Each row below holds a small network's activations on one input, seen along a few directions.
Each table varies a few parts of the input and shows all the possible inputs, shuffled.
A made-up example of a description, with smaller parts first: one of 5 places around a ring, together with either a single point or (one of 2 separate values, together with one of 4 places along a line) or one of 11 places around a ring.
Shared parts are said once, and a part with two or three values counts as separate values.
In the rows, 128 means zero.

Other details of the inputs shift rows strongly along three fixed directions, in all tables alike. That doesn't count.

Rows:
x1: [127 109 147  91 113 119 119 155 152 128 106 118 107 109]
x2: [186 100 137 101 110 172 184 176 178  98  88 136 165  99]
x3: [118 159  95 125 123  93  93 126  77 104 164 155 119 131]
x4: [103 129 166 192 198 152 129  58  60 213 159  80 141 167]
x5: [142 122  99  86  98  97 104 192 170  70 127 173 112 114]
x6: [ 92  96 245 151 146 185 161 115 173 156  89 102 125 152]
x7: [ 84 109 119 126 155  85  70 142 187 157 126 121  73 162]
x8: [149 109 209 129 128 211 206 105 141 155  87  79 160 103]
x9: [108 112 101 151 168 120  74 134 154 158 163 127 125 151]
x10: [128  79 202 150 169 208 163 108 168 201  92  62 135 120]
x11: [115 141 104 134 149  99 134 115  99 149 159 101 125 149]
x12: [168 135 153 115  74 176 176 138 149  65  82 163 166  91]
x13: [165 100 165  82  83 176 149 164 167  94  78 136 133  71]
x14: [169 124 114  92 100 137 181 160 147  90 111 124 153  98]
x15: [111 143 153 189 173 154 155  74 104 175 153  95 152 160]
x16: [129 161 124 129 107 114 132 120  66  98 148 151 142 126]
x17: [108 181 186 182 132 165 156  40  11 145 157 128 170 143]
x18: [132  90  67 102 144 104  67 181 203 135 141 138 104 123]
x19: [137 178  69 155 112 103 100  83  49 107 159 161 140 117]
x20: [ 71 152 190 197 169 147 112  45  78 186 146 105 129 175]
x21: [129 106 142  97 103 126 135 167 175 106  97 138 113 120]
x22: [123 147 110 132 112 110 113 123 121 109 130 149 126 135]
x23: [135  77 119  65 106 107  89 201 217 115  97 136  79 101]
x24: [137 156 113 123 103 115 128 104  61 113 144 143 135 114]
x25: [169 133 162  97  72 170 179 147 130  77  88 152 160  85]
x26: [ 97  96 168  99 139 104 111 178 198 130 110 119  90 149]
x27: [158 111 156  94  79 165 166 162 175  85  72 149 141  92]
x28: [ 43 109 201 178 191 115  96  98 161 193 135  97  86 203]
x29: [141 104 124 102 103 134 117 146 181 117  89 132 107 103]
x30: [133 154  50 127 131  84 128 113  87 132 168 115 129 127]
x31: [172 165 135 114  69 155 180 125  76  55 120 175 179  93]
x32: [152 167  60 149 139 101 131 113  46 119 177 147 161 140]
x33: [117 112 107  79 124  76  81 187 180 119 126 137  76 132]
x34: [145 144  61 132 146  94 116 129  81 133 166 136 137 140]
x35: [156  88 129 108 126 164 161 153 205 145  87  97 127 106]
x36: [126  88 131  72 112 102 102 216 224  93 104 148  87 123]
x37: [137 180 114 149 102 123 148  96  54  82 147 171 164 127]
x38: [117 158  83 133 120  85 103 111  85 109 151 156 119 137]
x39: [182 140 143 109  65 182 183 112  97  77  84 155 171  64]
x40: [189 141  87 121  95 160 182 131 121  95 116 137 174  86]
x41: [113 120 225 173 138 210 153  78 144 159  89 111 147 129]
x42: [158 137  31  99 122  71 114 147  86 115 152 134 122 117]
x43: [113  62 130  88 163 101 114 198 234 166  99  87  79 157]
x44: [ 93  68 232 132 150 176 133 119 210 189  66  81  95 136]
x45: [120  88  90 122 160 117  66 150 181 164 142 116 104 126]
x46: [157 125 104 112 110 140 170 142 146 118 117 110 144 100]
x47: [ 92 104 100 124 168  77 110 154 187 167 147  85  86 166]
x48: [112 115 102 126 167  94 113 136 127 165 144 101 106 160]
x49: [161 150  64 141 127 124 142  94  76 136 149 118 148 108]
x50: [ 82 119 233 161 161 162 125 102 134 177 124  98 117 162]
x51: [110 137  62 117 126  60  69 130 122 127 146 140  86 139]
x52: [131 168 109 151 113 120 126 104  92  89 142 165 149 133]
x53: [102 108 225 143 142 181 136 123 153 149 106 109 126 139]
x54: [153 131  86 137 128 139 113 141 134 100 153 161 164 115]
x55: [178 145 149 118  64 185 188 120 109  62  86 166 180  79]
x56: [ 77 127  93 138 156  60  60 138 159 149 150 132  75 177]
x57: [161 163  16 115 107  81 133 113  59 107 168 128 136  99]
x58: [114 118  93 142 171 105 108 140 140 165 155 103 112 154]
x59: [134 142 107 112 101 113 131 133 104  98 128 153 129 117]
x60: [115 157  81 125 126  77  77 132  85 108 171 163 113 136]
x61: [159 111 167  77  84 161 162 166 164  88  78 137 139  82]
x62: [151 152 212 179  99 233 190  66  93 113  93 143 195 101]
x63: [149 146  40 108 126  66 125 159  98  93 160 149 135 140]
x64: [102  99 146 126 137 118  98 164 220 132 103 132  93 150]
x65: [ 86 145  98 138 147  70  82 117 105 144 157 135  93 163]
x66: [152 141 144 120  92 155 140 135 109  84 124 163 153 101]
x67: [140 145  53 137 147  98 117 123  86 134 170 129 133 131]
x68: [ 82 119 174 169 190 133 130  66  93 222 152  53 110 165]
x69: [ 92 133 145 129 149  89  92 144 139 134 150 132  97 165]
x70: [105 157 178 178 142 155 141  45  36 158 145 116 147 137]
x71: [111 117 100 144 174 102 111 142 146 158 157 107 115 162]
x72: [109 163 190 173 143 160 132  52  35 158 152 115 146 134]
Each input here is: one of 4 places along a line, together with either a single point or one of 6 places around a ring or one of 11 places along a line.
Q: The inputs of x45 and x54 match in every part but the place on the line of 4. If x4 is changed in the same way as x45 into x54, which row does it become?
A: x2
Q: The inputs of x16 and x26 match in every part but the place on the line of 4. If x58 is changed in the same way as x16 into x26, which row does it become?
A: x71
Q: Start at x5 and move only the place on the line of 4, one step at a time. The first step leads to x66. Which rows follow, in order?
A: x60, x23
Q: Start at x12 and move only the place on the line of 4, one step at a time. The first step leads to x22. Which rows follow, in order?
A: x20, x51
Q: Start at x42 and move only the place on the ring of 6, one step at a time. The first step leads to x4. Which rows follow, in order?
A: x10, x49, x57, x68
